A small network was shown many inputs. Here are its activations along a few directions, one row for each input.
Each table varies a few parts of the input and shows all the possible inputs, shuffled.
A made-up example of a description, with smaller parts first: one of 5 places around a ring, together with either a single point or (one of 2 separate values, together with one of 4 places along a line) or one of 11 places along a line.
Shared parts are said once, and a part with two or three values counts as separate values.
In the rows, zero is written as 128.

Other details of the inputs vary at random and push rows far along three fixed directions, the same in every table; ignore that.

Table:
row 1: [136 153 105 117 164 138 105  80 167  83 114]
row 2: [149 133 112  98 137 133 134 126 158  96 139]
row 3: [ 72 122 143  83 128 109 151 181 130 142 158]
row 4: [112 174  97 136 173 145  94  26 171  72  76]
row 5: [135 158 114 129 147 120 149  77 140  75 116]
row 6: [ 63 129 146 123 143  82 131 137 103 140 141]
row 7: [103 106 142 133 125 138  70 133  88 184 110]
row 8: [144 147 101  95 126 138 149 108 173  79 127]
row 9: [182 121 106 134  98 171 112 107 125 145  98]
row 10: [209 120 126 149  97 157 143 148  99 166 125]
row 11: [ 75 120 157 102 137  83 141 163  96 129 161]
row 12: [153 126 136 127 138 122 146 122 152  88 145]
row 13: [140 138 101 109 132 135 142 135 162  98 131]
row 14: [167 133 120  98 104 115 195 147 138  85 156]
row 15: [141 168 119 145 170 125 142  76 144  88 111]
row 16: [182 130  95 151 114 175  89 115 134 150  94]
row 17: [117 167  91 147 188 135  98  27 172  81  84]
row 18: [167 121 112  79 120 129 168 158 162  91 163]
row 19: [ 77 116 142  73 124 103 128 182 132 132 165]
row 20: [187 118 121 174 112 160 116 120 126 139 108]
row 21: [212  91 116 110  81 162 136 173 116 159 144]
row 22: [200 101 134 150  73 162 134 141 114 154 122]
row 23: [ 81 106 165 103 127  94 146 175 122 122 172]
row 24: [103 121 147 158 113 130  86 112  63 182  96]
row 25: [189 127 128 175 121 172 111 103 126 151 104]
row 26: [197 115 132 171 121 160  98 100 120 139 107]
row 27: [186 120 118 181 116 165 106 108 124 141 100]
row 28: [170 116 134 106 119 120 177 155 158  82 171]
row 29: [ 81 104 158 101 109  89 174 209 129 123 178]
row 30: [ 81 119 144 103 124  80 161 171 109 135 166]
row 31: [196 107 103 134  88 170 121 160 122 162 119]
row 32: [111  91 165 147  81 135 103 161  78 193 124]
row 33: [170 140 123 104 123 119 197 156 144  96 162]
row 34: [124  98 155 139 105 124  98 164  55 194 134]
row 35: [ 23 167 128 131 178 118  59  50 139 113  79]
row 36: [ 75 112 157 116 122  92 155 185 127 124 160]
row 37: [ 76 136 152 116 158  85 129 127 108 111 142]
row 38: [121  86 169 148 100 130  92 167  77 192 135]
row 39: [110  91 163 147  81 137 103 161  78 193 125]
row 40: [192 131 106 172 120 157 114 106 102 143  98]
row 41: [171 129 114 106 116 105 192 151 146  94 164]
row 42: [ 97 109 156 166 108 141  79 114  85 180 100]
row 43: [ 57 128 164 129 146 107 129 145 122 139 143]
row 44: [ 60 127 148 126 145  97 140 148 135 108 146]
row 45: [170 142  92 175 144 176  74  64 131 137  66]
row 46: [127 152 103 119 148 140 127  70 160  83 101]
row 47: [ 72 121 143  83 128 109 153 180 129 142 157]
row 48: [163 128 133 111 120 128 190 159 165  94 165]
row 49: [160 137 109  81 118 139 174 165 174 102 159]
row 50: [197 128 110 170 117 148 114  95 107 151 103]
row 51: [158 126 101  90 115 131 176 168 166  92 154]
row 52: [211  96 114 107  79 164 128 177 123 160 145]
row 53: [ 46 148 148 127 154  91 119  98 104 115 116]
row 54: [192 129 108 165 116 152 124 117 105 140 106]
row 55: [ 61 153 145 135 185  90 104  81 113 100 118]
row 56: [187 120 129 170 101 164 110  94 121 140  96]
row 57: [ 72 112 133  83 121  97 145 176 133 141 161]
row 58: [ 83 134 123 163 146 144  33  79 107 186  76]
row 59: [139 163 109 122 151 119 160  75 151  59 121]
row 60: [205 105 114 114  80 171 146 178 125 171 139]
row 61: [ 79 123 145 108 126  85 161 182 105 127 159]
row 62: [ 67 120 139  73 106 107 140 175 132 132 153]
row 63: [ 56 121 155 135 140  99 124 150 120 130 138]
row 64: [ 59 132 127  92 142  98 123 144 148 125 145]
row 65: [124 179 103 170 192 123 112  35 147  67  82]
row 66: [143 134 101 105 130 129 142 124 166 106 137]
row 67: [146 128 124 134 131 119 154 120 160  98 143]
row 68: [118 110 154 145 105 132 112 167  62 206 128]
row 69: [106  96 142 119  81 144  94 163  81 202 116]
row 70: [ 54 123 133 103 139 101 113 143 129 146 137]
row 71: [189 116 117 177 114 160 106  97 127 149 107]
row 72: [165 129 135 112 120 126 191 160 166  94 163]
row 73: [176 134 114 197 141 162  81  51 133 138  80]
row 74: [ 50 147 137 141 170  88 106  90 109 127 117]
row 75: [127 158  94 128 160 140 115  88 170  85 105]
row 76: [159 138 125 120 142 114 153 119 131  89 143]
row 77: [ 54 121 134 104 140 100 116 141 126 146 136]
row 78: [ 51 130 132 106 139 109 108 156 129 138 132]
row 79: [160 136 109  82 118 139 176 164 172 102 159]
row 80: [202  97 124 157  86 155 131 145 121 163 132]
row 81: [185 131 107 139 116 176 109 118 135 156 105]
row 82: [ 47 136 152 151 166  93 100  93 131 124 117]
row 83: [105 121 140 170 127 128  83 126  67 183  98]
row 84: [161 134 110  83 119 138 180 163 170 102 158]
row 85: [206 113 123 143  77 152 141 139  94 155 119]
row 86: [176 128 122  98 123 113 183 152 137  84 169]
row 87: [140 168 117 143 170 127 142  76 144  88 113]
row 88: [ 45 144 162 141 169 104 114 109 132 123 124]
row 89: [144 145 102  96 127 137 152 106 171  79 126]
row 90: [155 149 110 122 142 111 178 127 151  70 140]
row 91: [160 138 109  81 117 139 172 166 175 103 160]
row 92: [139 168 116 143 170 128 142  75 144  88 113]
row 93: [103 106 153 175 121 129  77 118  92 189 106]
row 94: [ 26 160 123 149 197 113  69  59 133 112  79]
row 95: [ 66 130 138  95 154 105 110 132 133 118 138]
row 96: [107 104 160 167 128 137  68 120  83 179 111]
row 97: [147 137 125 116 124 125 173 114 168  67 142]
row 98: [115  98 169 154 100 138 106 170  84 204 128]
row 99: [110  95 134 125  92 136  86 170  93 211 126]
row 100: [139 157 106 145 163 115 137  70 145  87 116]
Each input here is: one of 5 separate values, together with either one of 8 places along a line or (one of 2 separate values, together with one of 6 places along a line).
Question: Changing only the choice among 5 separate values turns row 72 into row 36. The same change can be made to row 79. Which row results?
Answer: row 75
Question: Change only the choice among 5 separate values in row 90. List by row number the other rows that result.
Answer: row 15, row 37, row 41, row 85
Question: Change only the choice among 5 separate values in row 20. List by row number the other rows that result.
Answer: row 32, row 38, row 67, row 88
Question: Change only the place on the line of 6 in row 73. List by row number the other rows that result.
Answer: row 67, row 71, row 80, row 82, row 93
Question: Change only the choice among 2 separate values in row 98. List by row number the other rows that result.
Answer: row 10
Question: Change only the place on the line of 8 in row 16. List by row number the other rows that result.
Answer: row 13, row 31, row 45, row 51, row 75, row 78, row 94
Question: Change only the choice among 2 separate values in row 56. List by row number the other rows that result.
Answer: row 85

Table:
row 101: [192  96 127 125  76 152 123 163  94 172 134]
row 102: [142 148 109 113 140 115 163 124 144  91 138]
row 103: [171 132 113 138 114 141 136 110 127 117 117]
row 104: [142 142 124 171 150 142 107  74 148 108 101]
row 105: [ 86 120 135 150 130 135  64 121  73 201  94]
row 106: [ 34 118 155  88 137  85 143 180 126 132 162]
row 107: [155 115 142 130 110 121 171 157 139 113 160]
row 108: [178  90 134 144  82 159 118 167 117 179 132]
row 109: [147 151 124 167 157 137 120  73 133 104 102]
row 110: [140 140 120 120 139 119 163 127 156  84 142]
row 111: [ 33 130 141  71 134  87 143 181 124 137 161]
row 112: [142 142 124 118 132 113 170 115 140  83 140]
row 113: [188 105 120 125  91 148 123 165  92 176 134]
row 114: [132 159 116 124 159 108 161  99 142  81 130]
row 115: [141 146 118 152 162 141  98  73 141 106 101]
row 116: [ 22 141 146 119 164 107  90 118 129 136 115]
row 117: [138 139 126 161 158 141  94  72 149 108 104]
row 118: [146 122 114  87  99 134 159 160 147 116 148]
row 119: [146 114 127 106 105 138 153 166 163 122 152]
row 120: [ 84 113 143 151 119 137  62 115  76 195  92]
Question: Describe the family of inputs behind these rows.
Answer: one of 4 places along a line, together with one of 5 places along a line
Question: Start at row 114 and move only the place on the line of 5, one step at a time. The first step leads to row 102. Which rows follow, in order?
Answer: row 113, row 105, row 111

Table:
row 121: [147 143 107 109 125 131 143 114 142 102 127]
row 122: [ 55 134 140  98 141  97 138 136 132 109 138]
row 123: [ 47 139 138  99 159  91 125 144 120 128 143]
row 124: [215 146 112 157 128 149 172  95 159  91 125]
row 125: [110 121 135 185 126 157  38  72  86 196  65]
row 126: [147 111 129 118 109 133 132 165 130 152 147]
row 127: [142 143 109 124 130 137 123 100 131 116 112]
row 128: [207 134  97 122 124 150 158 123 174  95 139]
row 129: [144 132 120 122 122 139 138 116 156  99 128]
row 130: [133  87 145 102  67 130 141 207  90 184 152]
row 131: [ 45 130 146 109 156  93 122 143 135 129 145]
row 132: [116 126 126 102 120 115 158 139 152 104 147]
row 133: [117 111 132  93  95 117 149 178 106 150 151]
row 134: [ 68 147 135 115 170 106 123 115 160  91 136]
row 135: [115 109 136  99 116 112 156 183 136 138 165]
row 136: [143 103 132 119  95 137 114 183  86 194 139]
row 137: [127  91 149 113  90 131 131 205 108 177 158]
row 138: [ 64 146 132 110 155 100 130 102 156  92 130]
row 139: [124 123 150 130 139  98 152 124 126 103 152]
row 140: [ 98 129 158 137 127 109 145 149 100 146 137]
row 141: [111 132 129 137 133 136 112 102 138 117 111]
row 142: [161 104 124 110  78 140 138 174  98 169 139]
row 143: [222 129 109 186 115 157 125  96 112 128  98]
row 144: [119 129 139 147 136 106 152 130 131  98 139]
row 145: [210 149 108 136 124 141 186 115 143  92 135]
row 146: [ 59 128 146 133 141 118 101 113 123 132 114]
row 147: [ 66 129 142  95 129 100 138 149 127 119 142]
row 148: [ 62 144 137 113 154 106 128 106 155  87 129]
row 149: [146 142 112 174 157 157  75  63 135 140  83]
row 150: [ 65 151 131 104 156 100 130 106 148  88 127]
row 151: [194 107 114 110  80 147 165 161 143 129 148]
row 152: [158 102 157 141 107 123 142 151 103 136 150]
row 153: [214 142  91 131 134 159 151 107 166  90 122]
row 154: [141 129 120 104 129 125 152 154 146 112 148]
row 155: [173 147 105 169 150 166  77  67 132 134  80]
row 156: [123 143 119 126 152 128 119 112 143 112 121]
row 157: [ 56 139 134  93 143  94 140 134 125 112 139]
row 158: [149 145 132 130 156 108 159  95 141  67 139]
row 159: [144  98 165 165  87 143 122 170  76 197 129]
row 160: [107 126 127 135 122 133  99 116  95 161 105]
row 161: [110 144 123 121 162 122 137 111 168  85 133]
row 162: [122 150 133 124 164  95 153  93 128  75 140]
row 163: [ 70 125 151 149 137  91 115 138  75 155 126]
row 164: [173 128 114 191 118 180  50  57 107 176  61]
row 165: [167 139 103 134 139 147 121 109 132 127 115]
row 166: [186  82 135 115  52 156 148 201 109 174 152]
row 167: [216 136  91 111 116 151 161 137 154 104 142]
row 168: [116 146 121 164 164 145  70  73 119 143  82]
row 169: [107 129 133 140 147 134 107 119 135 131 119]
row 170: [ 95 101 161 195 114 123  68 128  53 211  99]
row 171: [116 132 130 126 143 129 121 127 148 116 132]
row 172: [100 130 130 114 144 113 132 137 146 121 143]
row 173: [124 107 136  93 106 117 157 198 122 146 165]
row 174: [175 145  99 133 141 149 123 102 140 117 114]
row 175: [155 133 112 109 119 134 159 126 151  95 132]
row 176: [159 108 124 120  92 141 144 150 130 143 137]
row 177: [115 116 136 128 107 134 104 139 101 163 116]
row 178: [ 80 132 134 165 155 137  49  94  77 191  81]
row 179: [106 145 125 116 144 122 136 103 165  80 128]
row 180: [147 132 120 132 139 142 128 120 154 110 128]
Question: Changing only one part turns row 165 into row 149. The same change can be made to row 136. Which row results?
Answer: row 128
Question: Changing only one part turns row 137 into row 172. The same change can be made to row 179. Which row results?
Answer: row 164
Question: Describe the family of inputs behind these rows.
Answer: one of 4 places along a line, together with either one of 3 separate values or (one of 2 separate values, together with one of 6 places along a line)
Question: Change only the place on the line of 6 in row 151. List by row number the other rows that result.
Answer: row 125, row 132, row 138, row 164, row 176
Question: Change only the choice among 2 separate values in row 150. List by row number the other rows that result.
Answer: row 155
Question: Change only the choice among 3 separate values in row 162. List by row number the other rows that result.
Answer: row 145, row 163
Question: Change only the choice among 3 separate values in row 140. List by row number the other rows that result.
Answer: row 143, row 158
Question: Start at row 142 and move only the place on the line of 4, one step at a time. The first step leads to row 147. Which rows follow, in order?
Answer: row 125, row 148
